Each row below holds a small network's activations on one input, seen along a few directions.
In each table, some parts of the input vary, and every possible input appears once, in random order.
A made-up example of a description, with smaller parts first: one of 2 separate values, together with either a single point or one of 9 places along a line or (one of 6 places along a line, together with one of 8 places around a ring).
Shared parts are said once, and a part with two or three values counts as separate values.

Table:
R1: -.29, .15, -.19, .56, -.21, .26, -.08, .10, .17, .38, -.33, .03, -.31
R2: -.19, .16, .30, -.74, -.53, .50, -.06, .23, .13, .09, .11, -.47, .50
R3: .63, -.70, -.08, -.36, .04, -.26, .31, -.05, -.10, .28, .34, .04, .56
R4: .50, -.68, .31, -.27, -.24, -.03, .49, .15, .14, .34, .13, -.07, .39
R5: -.20, .07, -.10, .73, .39, -.35, -.24, .02, -.35, .02, -.26, -.40, .18
R6: -.39, .26, .61, -.45, -.59, -.29, .54, -.28, .23, .04, -.07, .24, .35
R7: .01, -.12, .13, .29, .20, .36, -.27, -.20, .34, -.32, -.05, .23, -.49
R8: .13, -.16, -.29, -.68, .00, -.35, .07, .41, -.52, -.36, .00, .31, .01
R9: .04, .08, -.64, .49, .14, .01, -.11, -.23, -.34, .09, .01, .03, -.33
R10: -.14, .14, -.32, .20, .47, .33, .01, -.11, .11, .13, .25, .31, -.40
R11: .38, .25, -.20, .43, .32, -.32, -.48, -.10, .01, -.17, .11, -.12, -.21
R12: -.10, .03, -.49, .14, .49, .20, -.03, -.23, -.01, -.03, .40, .26, -.53
R13: .30, .25, .06, .38, .27, -.20, -.49, -.09, .00, .01, -.03, -.11, -.33
R14: .16, -.06, -.21, .32, .42, .18, -.38, -.28, .10, -.41, .30, .37, -.24
R15: .00, .07, .15, -.80, -.43, .45, .05, .03, -.07, -.12, .14, -.61, .36
R16: -.42, .10, -.08, .20, .18, .44, -.01, .07, .52, .28, .00, .25, -.49
R17: .04, .28, .30, .46, -.03, -.07, -.47, .17, .43, .14, -.22, -.13, -.31
R18: .57, -.65, .15, -.35, .01, -.12, .33, .02, -.06, .44, .20, .06, .56
R19: -.50, .05, .26, .82, .00, -.21, -.22, .27, -.03, .14, -.36, -.45, .04
R20: -.14, .01, -.32, .73, .43, -.49, -.25, -.05, -.40, -.14, -.13, -.44, .19
R21: -.20, .09, -.25, .22, .29, .40, .14, -.03, .37, .05, .06, .17, -.53
R22: .25, .25, .12, .48, .10, -.13, -.33, .06, .29, -.08, -.19, -.22, -.34
R23: .06, -.11, -.07, -.68, -.03, -.22, .08, .48, -.47, -.20, -.14, .33, .01
R24: -.10, .27, .30, -.49, -.26, -.41, .55, -.51, -.13, -.10, .09, .27, .47
R25: .09, -.01, .01, .32, .39, .31, -.37, -.21, .15, -.25, .15, .39, -.24
R26: -.06, .14, -.36, .58, -.08, .22, .07, -.01, .03, .15, -.28, -.06, -.35
R27: -.02, .13, -.42, .49, .11, .14, -.10, -.16, -.29, .25, -.14, .06, -.33
R28: -.20, -.04, .25, .32, .09, .41, -.39, -.03, .56, -.10, -.11, .34, -.32
R29: .25, -.71, .55, -.32, -.40, .00, .32, .22, .19, .58, .10, -.01, .29
R30: -.16, .23, .41, -.45, -.46, -.33, .68, -.42, .10, -.19, -.04, .14, .33
R31: .06, .11, .02, -.86, -.21, .36, -.10, -.08, -.27, -.02, .25, -.48, .52
R32: -.21, -.08, .17, -.59, -.35, -.09, .11, .75, -.02, -.07, -.32, .30, .02
R33: .00, -.15, .05, -.62, -.25, -.14, .24, .58, -.24, -.29, -.27, .19, -.14
R34: .15, .12, -.26, -.83, -.15, .24, -.09, -.09, -.24, -.20, .39, -.48, .64
R35: -.27, .03, .08, .83, .14, -.26, -.07, .15, -.16, -.08, -.33, -.54, .01
R36: -.03, .22, .07, -.50, -.23, -.54, .53, -.58, -.17, -.26, .23, .24, .47
Q: Changing only one part turns R5 into R20. The same change can be made to R13. Which row results?
A: R11
Q: What do these inputs look like to the network?
A: one of 4 places along a line, together with either one of 4 separate values or one of 5 places around a ring
Q: Which other rows does R1 become when the place on the line of 4 takes its other values? List them by row number.
A: R9, R26, R27
Q: Which other rows does R24 become when the choice among 4 separate values takes its other values? List them by row number.
A: R18, R23, R31
Q: Start at R6 and move only the place on the line of 4, one step at a time. The first step leads to R30. Which rows follow, in order?
A: R24, R36

Table:
R37: -.33, .41, -.16, .38, .27, .05, -.13, -.24, .15, -.28, -.04, .39, -.54
R38: .46, -.37, -.23, .15, .25, -.36, -.08, .06, -.42, -.02, .09, -.25, .30
R39: .01, .25, -.30, .03, .21, -.58, .09, -.29, -.55, -.35, .06, -.03, .30
R40: .11, -.20, -.11, .51, .28, .33, -.28, .00, .24, .10, -.03, .16, -.55
R41: -.02, .04, -.19, .38, .30, .26, -.32, .13, .18, .04, -.02, .18, -.57
R42: -.37, .41, .42, .07, -.39, -.18, .02, .05, .09, -.02, -.32, -.33, .16
R43: .12, -.24, -.07, .57, .33, .22, -.16, -.03, .30, .26, .04, .24, -.54
R44: .47, -.41, -.20, .22, .30, -.47, .04, .02, -.35, .14, .15, -.16, .33
R45: -.07, -.23, .46, .24, -.38, -.03, .04, .23, .13, .29, -.35, -.39, .14
R46: .15, -.01, -.34, .01, .24, -.25, -.15, -.06, -.52, -.15, .14, -.35, .33
R47: .01, -.02, .00, -.73, -.12, .41, .14, .02, .14, -.10, .26, .19, .11
R48: -.18, .16, -.22, .38, .31, .40, -.37, -.01, .20, -.08, .02, .09, -.48
R49: .27, -.42, .09, -.57, -.19, .35, .18, .08, .18, .10, .23, .32, .07
R50: .16, -.16, -.04, -.68, -.16, .35, .21, .12, .14, .04, .20, .27, .05
R51: -.06, -.27, .53, .26, -.28, -.21, .13, .22, .22, .43, -.28, -.28, .13
R52: .31, -.13, -.39, .07, .20, -.31, -.07, .05, -.53, -.01, .06, -.26, .29
R53: .15, .25, -.30, -.03, .20, -.46, -.09, -.21, -.49, -.28, .11, -.21, .29
R54: -.01, .22, .00, -.74, -.21, .25, .23, -.18, .15, -.20, .24, .30, .06
R55: -.15, .23, .05, -.72, -.15, .07, .38, -.21, .11, -.30, .19, .49, .05
R56: -.53, .38, .38, .14, -.43, -.25, .23, -.09, .01, -.06, -.37, -.18, .15
R57: -.36, .16, .38, .11, -.34, .04, -.04, .20, .07, .12, -.30, -.46, .21
R58: -.21, .01, .36, .10, -.34, -.10, -.01, .33, .09, .23, -.34, -.37, .11
R59: -.20, .41, -.24, .37, .23, .24, -.29, -.22, .22, -.18, -.02, .21, -.51
R60: .28, -.45, .13, -.52, -.12, .24, .29, .01, .24, .28, .26, .42, .09
Q: Changing only one part turns R43 into R59. The same change can be made to R51. Which row results?
A: R42
Q: What do these inputs look like to the network?
A: one of 4 separate values, together with one of 6 places along a line

Table:
R61: .13, -.07, -.19, .80, .26, -.48, -.36, .01, -.50, .12, -.23, -.49, .17
R62: .21, -.26, .26, -.37, -.26, .01, .16, .28, .12, .14, .06, .17, .15
R63: -.22, .11, .27, -.39, -.29, .02, .09, .04, .08, -.10, -.02, -.09, .34
R64: -.23, .18, .13, .52, -.01, .10, -.04, -.04, .19, .11, -.19, -.02, -.26
R65: .07, -.15, .04, .37, .19, .12, -.21, .20, .25, .15, -.15, .15, -.40
R66: -.14, .04, .32, -.30, -.31, .01, .34, .02, .12, .12, -.13, -.06, .28
R67: .10, -.06, -.02, -.48, .01, -.08, .24, -.18, -.16, -.23, .13, .23, .21
R68: -.15, .28, -.38, .30, .21, -.01, -.14, -.06, -.10, -.18, .06, .18, -.29
R69: -.17, .02, .08, .46, -.06, .06, -.15, -.02, .20, .14, -.17, -.01, -.38
R70: -.05, -.11, .27, -.32, -.43, -.03, .23, .05, .13, .13, -.05, -.02, .18
R71: -.15, .36, -.13, .21, .17, .09, -.22, -.07, -.02, -.15, -.12, -.12, -.34
R72: -.37, .22, .11, .34, .14, .10, -.24, -.01, .12, -.09, -.14, -.10, -.25
R73: .00, .25, .05, -.51, -.24, .01, .10, -.03, -.08, -.16, -.01, -.09, .24
R74: -.08, .14, -.17, -.51, -.07, -.10, .22, -.02, -.20, -.15, .09, .16, .24
R75: .27, -.42, .03, -.48, -.12, .33, .14, .17, .00, .18, .23, .08, .17
R76: .02, .09, -.25, .33, .29, .01, -.13, -.23, -.03, -.26, .08, .24, -.31
R77: .13, .01, -.23, .28, .36, .11, -.18, -.20, .14, .04, .19, .15, -.30
R78: .17, -.27, -.24, .30, .24, .38, -.23, .11, .23, .11, .08, .08, -.31
R79: .27, -.22, .02, -.01, -.12, -.64, .19, .13, -.48, .00, .01, -.58, .68
R80: .20, -.13, .01, -.54, .07, .01, .18, -.15, -.02, .08, .26, .15, .21
Q: Changing only one part turns R62 into R65. The same change can be made to R70. Which row results?
A: R69
Q: What do these inputs look like to the network?
A: one of 2 separate values, together with either a single point or one of 9 places around a ring

Table:
R81: .26, -.26, .09, -.08, -.18, -.69, .40, .00, -.49, .13, -.08, -.26, .56
R82: .00, .13, -.08, .17, .26, .50, -.15, -.35, .50, .08, .25, .46, -.64
R83: -.15, -.17, .40, -.26, -.31, -.20, .26, .24, -.03, .24, -.08, -.47, .53
R84: .30, -.43, -.05, -.69, .07, .31, .15, .05, .12, -.14, .35, .57, .10
R85: -.28, .13, .08, -.67, -.45, .29, .51, .00, .20, -.14, .03, .25, .03
R86: -.44, .30, -.10, .27, -.03, .41, .09, -.09, .32, -.12, -.18, .22, -.67
R87: -.28, .03, .17, .72, .08, -.06, -.15, .20, .16, .23, -.27, -.49, -.09
R88: .13, .21, -.55, .66, .54, -.45, -.41, -.30, -.57, -.38, .12, -.31, .07
R89: -.09, -.14, .51, -.34, -.60, .05, .05, .18, .01, .26, -.22, -.38, .48
R90: .30, .06, -.31, -.33, .22, -.54, .01, -.27, -.79, -.37, .25, -.33, .73
R91: .40, -.08, -.42, -.64, .16, .04, .01, .13, -.39, .00, .36, .20, .33
R92: .19, -.30, -.25, .24, .45, .40, -.16, -.01, .27, -.19, .16, .45, -.74
R93: -.22, .06, .30, .64, -.21, .20, -.36, .13, .19, .24, -.42, -.40, -.14
R94: .11, -.10, -.16, .89, .18, -.58, -.02, -.05, -.25, .13, -.28, -.25, -.07
R95: -.40, .39, .38, .43, -.09, -.01, -.30, .15, .33, .00, -.38, .06, -.35
R96: .18, -.03, .09, -.75, -.15, .38, .27, -.27, .40, .07, .43, .50, .09
R97: .27, .00, -.67, .28, .51, .10, -.32, .06, -.15, -.04, .15, .11, -.50
R98: -.27, .19, .58, -.55, -.47, -.14, .11, .20, .18, .01, -.19, .07, .29
Q: Changing only one part turns R98 into R95. The same change can be made to R89. Which row results?
A: R93
Q: What do these inputs look like to the network?
A: one of 2 separate values, together with one of 9 places around a ring
Q: Which other rows does R84 become when the choice among 2 separate values takes its other values? List them by row number.
A: R92

Table:
R99: -.16, .15, -.17, .56, .25, -.08, -.28, .08, -.06, -.13, -.20, -.03, -.37
R100: -.07, .05, .10, -.03, -.19, -.38, .08, .21, -.28, .01, -.22, -.27, .30
R101: -.23, .23, -.06, -.02, .05, .51, -.13, -.04, .37, -.03, .06, .25, -.45
R102: .09, -.42, .20, -.53, -.21, .20, .29, .18, .10, .19, .11, .20, .24
R103: -.16, .22, .03, .40, .14, .03, -.10, -.21, .24, -.08, -.05, .15, -.37
R104: -.10, .08, .31, -.62, -.40, .25, .16, .06, .20, -.04, .03, .00, .20
R105: .32, .00, -.40, -.60, .18, -.18, .17, -.22, -.41, -.31, .39, .19, .35
R106: -.08, .09, .32, -.18, -.30, -.25, .26, -.08, .03, .02, -.08, -.10, .29
R107: .16, -.17, .01, .21, -.05, -.37, .01, .05, -.36, .16, -.09, -.56, .45
R108: .04, -.03, -.25, .80, .40, -.08, -.42, -.07, -.17, .07, -.07, -.27, -.19
R109: .19, -.20, -.09, .01, .14, .36, -.04, .03, .33, .13, .12, .44, -.46
Q: What do these inputs look like to the network?
A: either a single point or (one of 2 separate values, together with one of 5 places along a line)
Q: Which other rows does R99 become when the place on the line of 5 takes its other values? List them by row number.
A: R101, R103, R108, R109
